These are the activations of a small neural network, seen along a few directions. Each row is one input.
Each table varies a few parts of the input and shows all the possible inputs, shuffled.
A made-up example of a description, with smaller parts first: one of 2 separate values, together with either a single point or one of 11 places along a line or (one of 5 places around a ring, together with one of 6 places along a line).
Shared parts are said once, and a part with two or three values counts as separate values.
In the rows, zero is written as 128.

Other details of the inputs vary at random and push rows far along two fixed directions, the same in every table; ignore that.

Table:
row 1: [113 138 146 147 141 115 152 141 112 122 116 142 129 144 124 132]
row 2: [ 82 139 179 156 123  81 169 146  81 104  72 161 136 148 124 123]
row 3: [129 112  92  51 136 162  36  92 135 141 173 135 126 100 164 129]
row 4: [112 137 147 142 136 109 143 126 122 117  95 130 120 144 124 129]
row 5: [103 144 174 161 115  73 170 164  76 110  80 165 142 142 128 117]
row 6: [182 140  82 130 167 151 147 120 190 139 147  64 111 136  89 160]
row 7: [120 135 140 136 124 101 144 140 112 129  92 118 119 125 119 134]
row 8: [ 81  67 133  92  65 152  66  88 105 121 162 162 144  92 135  92]
row 9: [ 99 141 171 159 109  74 161 153  83 110  50 150 137 137 144 128]
row 10: [143 121  96  46 134 158  52 107 126 148 201 137 127 101 148 101]
row 11: [ 88 134 174 141 119  87 165 146  83 115  79 158 136 146 121 121]
row 12: [146 125  98  48 133 154  52 100 129 129 179 144 141 108 165 108]
row 13: [126 119 116  57 115 123  53 107 108 127 150 161 144 105 161 105]
row 14: [143 123 100  50 131 149  45  93 138 131 171 138 128 107 168 107]
row 15: [174 143  89 143 171 157 143 124 189 133 131  63 101 132 114 168]
row 16: [190 145  84 155 167 149 146 143 184 147 158  84 122 141 110 165]
row 17: [ 95  91 147 169  87 139 161 121 122 108 125 129 137 121  91 124]
row 18: [141 120  96  38 133 155  51  98 129 140 191 133 128  99 144 103]
row 19: [154  90  82 171 121 191 148 106 198 132 159  61 117 115  78 172]
row 20: [115 141 145 137 141 117 145 129 121 114 110 130 121 142 122 128]
row 21: [176 144  92 139 174 154 148 119 194 129 137  69 106 141 107 158]
row 22: [150 140 113 166 164 139 156 141 161 143 137 103 118 151 114 158]
row 23: [159 133  97 139 160 150 148 128 173 142 125  78 114 139 104 176]
row 24: [130 122 104  58 141 164  50 100 128 139 193 146 123 112 160 105]
row 25: [144 111 128 192 106 158 180 119 165 109 129 106 139 126  91 148]
row 26: [186 150  90 156 170 153 148 137 188 145 157  80 111 145 122 157]
row 27: [117 139 145 138 114  90 147 146 102 124  78 132 129 125 129 131]
row 28: [162 140  99 150 161 150 156 142 172 158 148  85 113 145 104 151]
row 29: [ 82  71 135  98  69 159  73 101  96 125 181 170 144  93 137  87]
row 30: [186 144  81 133 161 145 151 125 188 136 137  72 119 137  95 161]
row 31: [172 138  84 138 177 160 142 113 195 132 145  75 116 146  99 173]
row 32: [102 138 156 132 126 102 159 142 102 122  95 137 129 139 115 118]
row 33: [186 152  91 146 173 157 155 132 184 131 157  80 113 144 113 156]
row 34: [121 125 122  58 112 127  66 122  93 137 164 169 139 104 161  89]
row 35: [162 146 107 147 153 134 147 130 165 126 113  85 112 135 124 160]
row 36: [111 120 133  76 111 119  68 126  91 151 160 164 130 108 160  88]
row 37: [ 87 129 172 142 115  83 159 141  88 119  69 156 134 147 123 124]
row 38: [ 95 100 169 181  69 118 158 119 111 103  92 155 149 119 119 117]
row 39: [ 71  89 174 196  68 113 165 143  92 123 108 157 138 126 110 110]
row 40: [157 143 113 159 145 117 160 144 150 124  98  95 125 135 110 167]
row 41: [102 142 175 167 112  76 159 163  79 124  78 167 141 146 151 111]
row 42: [154 110 117 192 112 171 172 123 172 120 151 105 136 125  96 148]
row 43: [ 85 132 179 161 113  82 163 161  77 136  83 167 133 149 135 117]
row 44: [ 99  80 134 101  60 156  61  91 107 122 149 167 148  80 162 103]
row 45: [ 99 140 174 150 111  72 158 146  85 106  59 159 143 144 140 115]
row 46: [167 147 106 158 150 128 161 151 158 149 134  98 121 142 110 147]
row 47: [127 122 116  51 119 131  54 109 104 124 164 164 146 103 160 102]
row 48: [101 145 176 156 115  79 165 160  76 110  79 167 143 145 142 110]
row 49: [110 133 140 134 125 110 147 139 115 133  89 119 120 130 122 136]
row 50: [108 115 120  50 116 135  60 102 109 141 151 152 132 108 152  97]
row 51: [135 124 104  48 139 158  52  97 132 129 181 137 124 104 162 101]
row 52: [115 134 147 140 135 116 157 146 110 130 116 140 129 146 119 131]
row 53: [153 152 125 149 153 123 166 135 151 114 115 102 120 145 116 143]
row 54: [114 125 128  52 108 118  67 115  90 127 149 168 142 103 157  89]
row 55: [ 81 138 178 162 116  80 157 145  84 112  55 147 120 140 135 127]
row 56: [158 147 116 164 162 137 158 144 164 141 134  94 108 145 122 144]
row 57: [114 138 145 138 133 115 159 147 110 133 114 133 125 140 116 121]
row 58: [181 148  90 142 180 165 152 130 188 134 162  74 106 141 109 154]
row 59: [103  83 139 114  64 157  66 104 107 135 174 180 151  90 166  89]
row 60: [ 85 141 182 175 120  81 162 158  83 126  80 161 123 151 139 113]
Each input here is: one of 5 places along a line, together with either one of 2 separate values or one of 10 places around a ring.
Changing only the place on the line of 5 turns row 3 into row 2. The same change can be made to row 7. Which row results?
Answer: row 18
Changing only the place on the line of 5 turns row 33 into row 35. The same change can be made to row 42. Which row results?
Answer: row 44
Change only the choice among 2 separate values in row 38. List by row number the other rows that result.
Answer: row 8
A walk changes only the place on the line of 5. It starts at row 19 and steps to row 8. List the rest of the walk in order.
Answer: row 17, row 29, row 39
Change only the place on the ring of 10 in row 43. List by row number the other rows that result.
Answer: row 16, row 22, row 26, row 28, row 36, row 41, row 46, row 56, row 60

Table:
row 61: [144 155 135 189 158 112 178 136 156 110  75 109 132 165 126 172]
row 62: [131 168 128 141 161  84 163 154 124 139  63  93  99 146 114 148]
row 63: [ 58  89 176 122  41  88  87 116  54 107  73 199 168  96 167 104]
row 64: [134 167 135 141 176  92 192 163 131 143  76  79 100 154  93 152]
row 65: [129 150 152 199 161  91 205 145 151 106  39  96 112 171 112 168]
row 66: [160 126 110 132 126 161 131 126 147 111 180 120 136 124 131 116]
row 67: [130 136 144 166 128 142 190 143 124 109 129 134 141 139  98 125]
row 68: [111 106 135 179 108 120 191 141 134 124 120 117 137 136  60 138]
row 69: [114 112 139 177 114 125 199 130 150 126  84  77 118 131  63 152]
row 70: [136 140 105 101 160 142 101 100 161 132 130 102 106 137 133 131]
row 71: [130 131 131 163 125 133 145 120 136  93  95 121 141 128 134 160]
row 72: [148 144 124 126 158 150 148 132 145 137 161 136 136 152 119 118]
row 73: [144 145 103  72 173 129 113 132 128 152 150 106 109 139 108 146]
row 74: [148 103  81  63 136 181  50  78 164 113 164 107 121  94 156 141]
row 75: [134 117 151 220  87 107 219 163 127 117  98 117 145 144  87 131]
row 76: [143  98 104 159 112 142 146 114 172 122  94  80 125 118 100 170]
row 77: [ 98 111 144 248 145 157 183 167 154 173 129  96  87 161 109 168]
row 78: [102 146 164  67  90  71  63 145  47 139  98 206 143 102 213  83]
row 79: [111  94 126 129 104 142 144 111 132 129 133 112 129 124  74 144]
row 80: [107 149 171  99 101  54  82 161  41 132 104 203 145 111 190  76]
row 81: [118 138 132 101 161 133 129 113 144 132 126 108 109 142 120 124]
row 82: [169 143  78  35 161 163  65 129 131 171 210 137 135 115 150 107]
row 83: [ 54  87 175 185  86 137 108 152  74 180 167 192 118 123 177  87]
row 84: [ 62 131 197 164 111  84 193 141  79  90  51 137 121 136 105 114]
row 85: [ 70 124 174  87 125  99 110 116  71 118 116 178 129 146 134  98]
row 86: [165 132  70  36 165 144  41 111 151 154 152 103 112 108 169 144]
row 87: [ 75 147 169  97 128  58 131 167  46 135 104 185 134 138 133  90]
row 88: [152 113 114 177 113 158 190 138 160 138 143 104 145 132  71 142]
row 89: [163 106 103 142  87 158 115 110 166 135 140 114 141  98 133 144]
row 90: [153 145 128 141 144 129 145 140 140 126 156 133 133 154 139 110]
row 91: [156 108 119 170  89 132 130 126 148 125 140 124 145 105 116 128]
row 92: [143 124  88  99 143 172  95  88 168 115 150  87 108 110 121 140]
row 93: [148 146 136 131 128 125 117 122 139 126 119 147 132 133 168 125]
row 94: [130 125 123 140 151 154 167 114 149 106 137  95 114 141  75 158]
row 95: [180 116  80  82 128 185  42  90 165 119 220 129 137  86 161 114]
row 96: [135 134 109 104 168 145 121 119 152 133 178 128 125 149 109 122]
row 97: [168 129 103 122 121 169 103 105 165 114 156 119 132 104 154 140]
row 98: [137 108  85  64 144 185  73  94 151 122 221 128 131 107 116 116]
row 99: [178 155 121 174 158 126 148 136 169 122 139 115 127 147 130 137]
row 100: [169 145  76  63 160 141  55 119 144 150 152 117 132 116 172 153]
row 101: [ 90 146 178  90  95  56 105 172  26 134 110 206 147 128 185  62]
row 102: [ 48  85 161  81  45  99  63  99  59 121  92 181 139  85 152  78]
What do these inputs look like to the network?
Answer: either one of 2 separate values or (one of 4 places along a line, together with one of 10 places around a ring)
Change only the place on the line of 4 in row 61. List by row number the other rows that result.
Answer: row 63, row 71, row 100

Table:
row 103: [132 157 160 186 143 118 195 153 124 103 124 139 138 150 102 127]
row 104: [123 122 143 160 133 100 175 132 134 104  59 108 142 143 100 168]
row 105: [145 154 149 204 142 114 176 155 126 107  97 135 126 145 144 148]
row 106: [ 45 141 216 146 105  65 175 134  47  76  53 182 138 134 119  96]
row 107: [141 116 110  49  97 157  17  88 121 131 188 182 157 107 203  92]
row 108: [ 80 139 178 144  94  62 135 159  70 135  55 166 124 116 168  97]
row 109: [148 129 137 170 115  89 182 151 130 116  72 104 143 128 108 144]
row 110: [123 147 150 176 147 113 170 131 128  93  63 110 110 138 127 161]
row 111: [218 148  68 139 145 168 140 109 218 131 146  50 118 129 115 161]
row 112: [ 71 134 176 140  96  62 135 172  45 136  77 156 119 125 146 103]
row 113: [167 142  77 139 187 166 135 117 209 148 124  59  98 138 115 189]
row 114: [184 125  65 114 166 169 136 102 204 139 153  63 118 133  66 197]
row 115: [ 86  78 173 235  68 159 209 148 121 134 111 120 126 122  92 148]
row 116: [194 135  59 137 172 189 155 134 195 137 194  85 140 146  86 164]
row 117: [ 77 132 199 149 115  76 156 155  64 112 112 196 133 157 152  77]
row 118: [135 158 155 168 130 106 196 150 124 101 103 109 123 128  92 117]
row 119: [129 150 143 196 147 104 175 163 135 143  91 134 126 153 143 149]
row 120: [137  95 105  45 105 147  20 102 110 138 189 183 170  95 186 101]
row 121: [100 120 153  67 107 107  84 123  85 125 153 164 118 113 163  58]
row 122: [165 130  67 118 174 179 162 112 189 119 151  64 124 142  69 176]
row 123: [213 151  70 145 167 175 130 124 205 128 154  52  99 113 123 165]
row 124: [ 47 127 209 130 115  66 158 138  60  95  66 176 119 154 134  88]
row 125: [119 109 109  22 101 156  12  63 123 117 155 157 141 100 187 105]
row 126: [196 136  53 120 159 176 158 127 194 135 174  57 124 125  78 153]
row 127: [ 74 137 188 133 100  67 147 157  58 149  77 166 122 134 133  74]
row 128: [123 148 154 185 152 108 187 160 123 158 113 135 124 171 107 127]
row 129: [112 110 103  47 126 151  13 121  91 165 212 173 134 108 190 104]
row 130: [ 90  82 146 238  76 135 172 109 157 106 102 112 126 126  83 127]
row 131: [134 102  97  19  86 135  25  96 103 150 185 162 142  74 150  94]
row 132: [206 132  66 141 161 171 141 127 202 154 185  89 134 139  82 183]
row 133: [ 90 104 103  20 130 150   6  98  94 151 179 149 117 102 173 117]
row 134: [ 92 107 114  13 135 155  19  82 107 164 179 158 120 110 159  88]
What do these inputs look like to the network?
Answer: either one of 2 separate values or (one of 3 separate values, together with one of 10 places around a ring)
Change only the choice among 3 separate values in row 127. List by row number the other rows that result.
Answer: row 128, row 134
Change only the choice among 3 separate values in row 118. List by row number the other rows that result.
Answer: row 103, row 106

Table:
row 135: [ 96 134 163 125 111  95 119 150  75 135 119 176 134 128 159  95]
row 136: [164 116  83 109 145 187 108 108 176 145 201 101 123 122 112 136]
row 137: [127 134 127  83 130 124  75 126 106 140 146 160 133 118 173 106]
row 138: [178 151 101 158 165 144 166 148 170 141 150  92 120 146 108 151]
row 139: [116 118 109  32 127 135  52  97 111 130 149 141 129 103 148 111]
row 140: [123 133 118  99 144 124 119 120 132 131 112 109 117 129 116 140]
row 141: [117 117 123  83 120 141  72 122 108 151 181 163 133 117 157  95]
row 142: [ 89 145 177 118 109  69 126 145  64 110  73 176 137 132 158 102]
row 143: [ 95 108 155 142  87 120 131 119 105 109 107 151 141 116 127 114]
row 144: [101 108 156 153  79 107 141 126 103 107  83 148 145 115 128 121]
row 145: [104  92 119  80  99 159  58  97 112 133 179 156 135  98 151  99]
row 146: [155 113  87 114 147 185 107 111 173 148 198 100 120 124 117 136]
row 147: [136 155 136 165 159 102 185 143 143 117  71  93 112 155 104 158]
row 148: [ 99 133 168 149 112  93 152 155  83 128 114 168 137 140 131 101]
row 149: [181 149  92 118 165 149 121 130 169 139 158 102 125 135 133 146]
row 150: [162 116 103 184 127 154 167 122 185 124 116  72 121 127  94 172]
row 151: [140 159 139 172 157  96 199 146 143 110  66  94 116 157  97 159]
row 152: [ 83 107 169 161  85 108 145 127  95 111  91 155 136 120 128 118]
row 153: [171 144  87 103 167 150 105 120 169 140 152  94 114 130 135 151]
row 154: [123 128 149 211 122 118 212 146 139 111  93 108 129 148  82 150]
What do these inputs look like to the network?
Answer: one of 2 separate values, together with one of 10 places along a line
Changing only the choice among 2 separate values turns row 139 into row 140. The same change can be made to row 154. Which row results?
Answer: row 145
